These are the activations of a small network on made-up records, seen along a few directions, one row for each record.
After each row come some of the record's fields: GOPOP, KUNUF, PADAG, TALO, RURUR, LOPU.
A field that a record lacks is written missing.
The largest differences between rows may come from other fields.
In the rows, zero is written as 500.
Random noise pushes rows far along 7 fixed directions. That doesn't count. These rows show it; they differ only by the noise:
[682, 536, 516, 417, 354, 605, 523, 550, 503, 443, 682, 558, 546, 456, 264, 610, 479, 568, 471, 527, 593, 419, 434, 500, 365, 494]
[595, 580, 544, 590, 417, 567, 342, 459, 578, 467, 609, 610, 410, 502, 435, 486, 537, 753, 706, 476, 559, 380, 631, 554, 619, 554]
[645, 594, 454, 437, 482, 458, 365, 539, 541, 467, 650, 625, 601, 493, 348, 631, 531, 600, 538, 580, 500, 382, 559, 514, 535, 543]
[679, 453, 500, 455, 365, 600, 622, 595, 320, 569, 507, 787, 581, 580, 385, 626, 564, 471, 337, 611, 563, 537, 435, 541, 320, 513]
[493, 487, 446, 322, 624, 301, 476, 527, 615, 507, 658, 160, 525, 320, 429, 540, 566, 473, 556, 324, 570, 633, 549, 389, 565, 601]
[436, 349, 520, 388, 560, 511, 681, 662, 473, 501, 453, 399, 387, 529, 485, 538, 565, 513, 467, 581, 641, 819, 589, 385, 590, 437]
[687, 567, 503, 565, 474, 374, 366, 549, 388, 693, 389, 819, 661, 572, 585, 640, 647, 517, 478, 509, 414, 364, 520, 520, 431, 550]
[563, 247, 629, 543, 612, 489, 469, 434, 417, 501, 500, 529, 472, 349, 568, 406, 633, 309, 601, 352, 576, 630, 448, 520, 612, 585]
[485, 278, 661, 597, 582, 523, 499, 487, 467, 522, 405, 481, 342, 427, 639, 384, 625, 467, 669, 377, 607, 677, 547, 468, 674, 507]

[583, 665, 447, 563, 459, 497, 307, 409, 546, 462, 570, 669, 487, 566, 458, 559, 505, 735, 624, 561, 439, 359, 626, 641, 621, 618]	GOPOP is missing, KUNUF is saf, PADAG is bira, TALO is duzo, RURUR is popib, LOPU is missing
[491, 474, 409, 347, 610, 386, 501, 530, 508, 446, 639, 489, 671, 458, 381, 540, 485, 377, 427, 592, 453, 535, 491, 490, 530, 516]	GOPOP is gopa, KUNUF is missing, PADAG is missing, TALO is missing, RURUR is missing, LOPU is missing
[470, 280, 685, 582, 658, 337, 454, 416, 521, 556, 343, 317, 405, 348, 753, 408, 589, 418, 716, 255, 491, 677, 491, 443, 675, 492]	GOPOP is missing, KUNUF is missing, PADAG is missing, TALO is missing, RURUR is missing, LOPU is missing
[540, 482, 487, 424, 624, 414, 297, 397, 642, 319, 786, 452, 654, 330, 340, 463, 439, 415, 646, 501, 449, 343, 497, 532, 664, 537]	GOPOP is fad, KUNUF is missing, PADAG is missing, TALO is missing, RURUR is missing, LOPU is missing
[327, 429, 365, 278, 629, 430, 653, 511, 585, 447, 756, 145, 524, 361, 362, 374, 473, 349, 432, 420, 602, 715, 539, 420, 534, 582]	GOPOP is fad, KUNUF is saf, PADAG is bes, TALO is seviz, RURUR is bemi, LOPU is dagu
[425, 415, 531, 489, 588, 391, 567, 584, 487, 637, 424, 463, 608, 487, 605, 424, 556, 325, 463, 457, 478, 530, 494, 359, 456, 411]	GOPOP is fad, KUNUF is saf, PADAG is bira, TALO is fasap, RURUR is pef, LOPU is dagu
[683, 542, 526, 530, 287, 583, 540, 513, 453, 480, 461, 808, 512, 673, 415, 695, 437, 742, 526, 689, 461, 486, 525, 607, 422, 406]	GOPOP is missing, KUNUF is gevit, PADAG is missing, TALO is missing, RURUR is missing, LOPU is kif
[690, 376, 479, 344, 722, 191, 325, 420, 465, 436, 545, 512, 846, 304, 491, 723, 510, 115, 430, 491, 301, 462, 286, 528, 497, 544]	GOPOP is missing, KUNUF is gevit, PADAG is missing, TALO is missing, RURUR is missing, LOPU is kif
[402, 557, 443, 486, 606, 307, 461, 596, 572, 518, 293, 536, 498, 694, 666, 658, 460, 674, 543, 731, 360, 617, 694, 446, 699, 352]	GOPOP is missing, KUNUF is saf, PADAG is bes, TALO is vikoz, RURUR is dazek, LOPU is kif
[559, 383, 579, 495, 408, 449, 677, 432, 438, 622, 434, 411, 499, 456, 568, 501, 505, 461, 499, 308, 507, 665, 400, 504, 322, 503]	GOPOP is missing, KUNUF is saf, PADAG is bes, TALO is duzo, RURUR is pef, LOPU is kif
[637, 451, 612, 384, 635, 277, 301, 448, 703, 368, 667, 235, 655, 227, 407, 613, 444, 423, 705, 362, 435, 388, 391, 390, 593, 421]	GOPOP is missing, KUNUF is missing, PADAG is missing, TALO is missing, RURUR is missing, LOPU is missing
[413, 572, 634, 623, 436, 696, 506, 590, 598, 423, 336, 348, 190, 557, 576, 480, 436, 738, 601, 545, 608, 475, 552, 394, 594, 330]	GOPOP is missing, KUNUF is saf, PADAG is bira, TALO is gel, RURUR is zugin, LOPU is missing
[438, 436, 591, 587, 587, 551, 357, 487, 609, 391, 526, 480, 378, 456, 517, 380, 535, 577, 722, 500, 553, 470, 602, 472, 743, 452]	GOPOP is gopa, KUNUF is gevit, PADAG is missing, TALO is missing, RURUR is missing, LOPU is sok
[417, 632, 328, 461, 396, 422, 623, 456, 486, 693, 589, 458, 399, 606, 494, 417, 590, 771, 501, 375, 584, 700, 766, 582, 494, 759]	GOPOP is missing, KUNUF is saf, PADAG is bes, TALO is fasap, RURUR is popib, LOPU is sok
[435, 635, 213, 375, 490, 302, 567, 480, 468, 654, 645, 619, 715, 637, 435, 508, 520, 550, 373, 563, 407, 563, 678, 591, 438, 678]	GOPOP is tiban, KUNUF is saf, PADAG is bira, TALO is vikoz, RURUR is popib, LOPU is kif
[494, 606, 321, 334, 598, 242, 492, 594, 485, 619, 517, 514, 744, 550, 487, 641, 539, 427, 340, 585, 370, 506, 549, 455, 441, 537]	GOPOP is til, KUNUF is missing, PADAG is missing, TALO is missing, RURUR is missing, LOPU is missing
[509, 659, 353, 475, 371, 551, 508, 430, 505, 456, 635, 607, 576, 596, 386, 524, 383, 579, 410, 595, 436, 371, 513, 632, 391, 552]	GOPOP is til, KUNUF is saf, PADAG is bes, TALO is vikoz, RURUR is dazek, LOPU is kif
[616, 574, 449, 485, 351, 656, 522, 532, 442, 433, 632, 815, 540, 633, 309, 584, 448, 662, 449, 725, 537, 425, 557, 611, 474, 506]	GOPOP is missing, KUNUF is saf, PADAG is bira, TALO is seviz, RURUR is dazek, LOPU is dagu
[433, 410, 404, 432, 681, 315, 408, 355, 553, 412, 672, 495, 684, 421, 484, 417, 459, 318, 566, 497, 383, 528, 525, 585, 651, 580]	GOPOP is mol, KUNUF is saf, PADAG is bes, TALO is vikoz, RURUR is dazek, LOPU is kif
[544, 601, 396, 350, 332, 620, 587, 490, 599, 352, 854, 444, 555, 478, 156, 516, 342, 647, 470, 584, 570, 430, 502, 551, 394, 508]	GOPOP is tiban, KUNUF is missing, PADAG is missing, TALO is missing, RURUR is missing, LOPU is missing
[546, 531, 322, 443, 329, 510, 693, 340, 338, 684, 690, 582, 487, 527, 414, 403, 604, 584, 381, 285, 596, 713, 581, 731, 317, 896]	GOPOP is missing, KUNUF is saf, PADAG is bes, TALO is seviz, RURUR is popib, LOPU is sok
[551, 504, 700, 581, 461, 445, 405, 493, 662, 549, 456, 168, 491, 272, 588, 450, 482, 450, 658, 161, 515, 279, 325, 304, 361, 353]	GOPOP is tiban, KUNUF is gevit, PADAG is missing, TALO is missing, RURUR is missing, LOPU is sok
[542, 564, 401, 395, 463, 252, 574, 435, 503, 704, 553, 337, 601, 451, 533, 551, 563, 548, 484, 249, 463, 625, 536, 513, 355, 672]	GOPOP is missing, KUNUF is saf, PADAG is bira, TALO is duzo, RURUR is popib, LOPU is missing
[460, 449, 455, 478, 547, 504, 511, 381, 465, 439, 554, 384, 476, 407, 503, 433, 486, 357, 456, 397, 496, 557, 420, 585, 493, 627]	GOPOP is til, KUNUF is gevit, PADAG is missing, TALO is missing, RURUR is missing, LOPU is kif
[507, 530, 552, 459, 409, 694, 552, 547, 574, 363, 641, 328, 479, 393, 328, 462, 381, 449, 453, 471, 600, 335, 334, 420, 354, 385]	GOPOP is til, KUNUF is saf, PADAG is bira, TALO is seviz, RURUR is dazek, LOPU is dagu
[299, 459, 429, 511, 568, 466, 616, 461, 477, 632, 497, 308, 388, 473, 617, 275, 584, 463, 494, 313, 577, 691, 596, 483, 535, 645]	GOPOP is mol, KUNUF is saf, PADAG is bes, TALO is seviz, RURUR is bemi, LOPU is dagu
[509, 463, 464, 428, 531, 645, 461, 456, 512, 268, 736, 577, 526, 455, 270, 461, 418, 442, 492, 668, 540, 446, 478, 592, 605, 533]	GOPOP is gopa, KUNUF is missing, PADAG is missing, TALO is missing, RURUR is missing, LOPU is missing
[531, 724, 478, 593, 390, 574, 329, 462, 603, 448, 577, 579, 459, 557, 435, 499, 433, 765, 613, 550, 461, 233, 586, 558, 535, 502]	GOPOP is gopa, KUNUF is missing, PADAG is missing, TALO is missing, RURUR is missing, LOPU is missing
[715, 460, 736, 622, 267, 729, 490, 330, 500, 427, 524, 304, 319, 261, 462, 473, 450, 498, 598, 136, 607, 345, 180, 562, 248, 528]	GOPOP is missing, KUNUF is gevit, PADAG is missing, TALO is missing, RURUR is missing, LOPU is rafir
[419, 388, 524, 515, 546, 508, 547, 428, 537, 397, 477, 441, 364, 530, 552, 463, 446, 584, 620, 545, 508, 707, 584, 559, 687, 482]	GOPOP is missing, KUNUF is saf, PADAG is bes, TALO is vikoz, RURUR is dazek, LOPU is kif
[445, 631, 485, 774, 364, 574, 532, 438, 293, 837, 232, 722, 397, 651, 794, 316, 652, 528, 386, 313, 490, 380, 527, 583, 308, 671]	GOPOP is til, KUNUF is saf, PADAG is bira, TALO is fasap, RURUR is bemi, LOPU is missing
[480, 521, 294, 322, 611, 379, 476, 373, 483, 453, 736, 313, 600, 348, 385, 486, 531, 312, 372, 372, 489, 580, 456, 613, 480, 794]	GOPOP is til, KUNUF is gevit, PADAG is missing, TALO is missing, RURUR is missing, LOPU is rafir
[265, 431, 609, 645, 432, 847, 680, 641, 502, 402, 303, 540, 148, 712, 569, 344, 418, 705, 539, 762, 644, 645, 640, 429, 668, 260]	GOPOP is mol, KUNUF is saf, PADAG is bira, TALO is gel, RURUR is bemi, LOPU is missing
[515, 377, 559, 467, 708, 314, 368, 519, 534, 536, 484, 336, 646, 292, 587, 479, 589, 208, 537, 338, 445, 449, 375, 370, 530, 481]	GOPOP is tiban, KUNUF is gevit, PADAG is missing, TALO is missing, RURUR is missing, LOPU is dagu

Which values does each new row have?
[513, 710, 483, 460, 444, 491, 462, 634, 594, 489, 349, 309, 357, 568, 525, 723, 467, 741, 464, 562, 495, 470, 533, 403, 478, 415]	GOPOP is missing, KUNUF is gevit, PADAG is missing, TALO is missing, RURUR is missing, LOPU is rafir
[707, 291, 794, 680, 289, 706, 592, 421, 384, 558, 431, 702, 484, 427, 536, 414, 503, 419, 578, 324, 579, 416, 275, 532, 285, 391]	GOPOP is missing, KUNUF is saf, PADAG is bes, TALO is seviz, RURUR is popib, LOPU is sok
[386, 460, 569, 439, 497, 587, 594, 549, 656, 313, 528, 184, 427, 441, 444, 485, 302, 460, 513, 543, 534, 492, 396, 364, 482, 252]	GOPOP is til, KUNUF is saf, PADAG is bes, TALO is vikoz, RURUR is dazek, LOPU is kif
[649, 445, 723, 597, 587, 310, 344, 629, 498, 642, 167, 550, 622, 452, 743, 678, 590, 373, 555, 444, 381, 343, 365, 293, 457, 264]	GOPOP is missing, KUNUF is gevit, PADAG is missing, TALO is missing, RURUR is missing, LOPU is sok
[445, 501, 435, 346, 471, 447, 723, 605, 465, 550, 419, 264, 525, 505, 497, 607, 450, 388, 280, 482, 508, 654, 391, 396, 285, 430]	GOPOP is til, KUNUF is gevit, PADAG is missing, TALO is missing, RURUR is missing, LOPU is kif
[578, 521, 395, 337, 485, 561, 606, 562, 374, 428, 545, 557, 520, 538, 345, 680, 486, 445, 258, 684, 531, 609, 432, 570, 427, 584]	GOPOP is missing, KUNUF is missing, PADAG is missing, TALO is missing, RURUR is missing, LOPU is missing
[438, 309, 548, 347, 470, 665, 772, 622, 537, 263, 503, 374, 283, 584, 343, 614, 378, 644, 515, 767, 644, 907, 558, 459, 637, 306]	GOPOP is missing, KUNUF is gevit, PADAG is missing, TALO is missing, RURUR is missing, LOPU is kif
[510, 497, 485, 519, 558, 421, 391, 390, 523, 457, 542, 481, 556, 426, 519, 471, 490, 430, 556, 425, 420, 441, 461, 568, 538, 563]	GOPOP is gopa, KUNUF is gevit, PADAG is missing, TALO is missing, RURUR is missing, LOPU is kif
[645, 457, 494, 410, 634, 364, 355, 436, 468, 432, 580, 519, 651, 359, 440, 626, 537, 334, 489, 492, 426, 461, 390, 554, 555, 603]	GOPOP is missing, KUNUF is missing, PADAG is missing, TALO is missing, RURUR is missing, LOPU is missing
[525, 330, 641, 642, 469, 506, 615, 398, 317, 686, 270, 492, 341, 455, 754, 392, 642, 432, 526, 220, 552, 703, 424, 563, 436, 623]	GOPOP is missing, KUNUF is missing, PADAG is missing, TALO is missing, RURUR is missing, LOPU is missing
[467, 621, 414, 526, 477, 554, 424, 430, 522, 503, 666, 527, 521, 479, 411, 370, 510, 510, 499, 459, 514, 339, 539, 560, 482, 636]	GOPOP is gopa, KUNUF is saf, PADAG is bira, TALO is fasap, RURUR is pef, LOPU is dagu
[487, 568, 183, 309, 528, 497, 589, 399, 345, 466, 733, 618, 527, 573, 307, 544, 555, 502, 276, 622, 530, 736, 624, 772, 546, 911]	GOPOP is missing, KUNUF is saf, PADAG is bira, TALO is duzo, RURUR is popib, LOPU is missing
[420, 589, 431, 448, 602, 332, 392, 513, 637, 467, 488, 336, 514, 506, 537, 562, 476, 593, 594, 518, 422, 503, 612, 447, 635, 473]	GOPOP is gopa, KUNUF is gevit, PADAG is missing, TALO is missing, RURUR is missing, LOPU is kif
[700, 493, 541, 480, 434, 492, 428, 409, 476, 485, 668, 581, 653, 367, 377, 542, 495, 424, 524, 378, 494, 347, 359, 566, 377, 575]	GOPOP is missing, KUNUF is saf, PADAG is bira, TALO is seviz, RURUR is dazek, LOPU is dagu
[594, 487, 760, 702, 420, 728, 324, 405, 593, 325, 389, 364, 206, 366, 575, 483, 448, 616, 720, 362, 565, 323, 363, 514, 574, 413]	GOPOP is missing, KUNUF is gevit, PADAG is missing, TALO is missing, RURUR is missing, LOPU is rafir
[655, 427, 413, 480, 437, 518, 470, 158, 377, 436, 783, 567, 536, 324, 370, 416, 522, 381, 502, 255, 508, 559, 386, 835, 432, 907]	GOPOP is missing, KUNUF is gevit, PADAG is missing, TALO is missing, RURUR is missing, LOPU is kif
[529, 454, 459, 408, 528, 672, 472, 579, 512, 284, 733, 656, 541, 503, 224, 504, 470, 470, 478, 757, 589, 458, 524, 524, 607, 465]	GOPOP is gopa, KUNUF is gevit, PADAG is missing, TALO is missing, RURUR is missing, LOPU is dagu
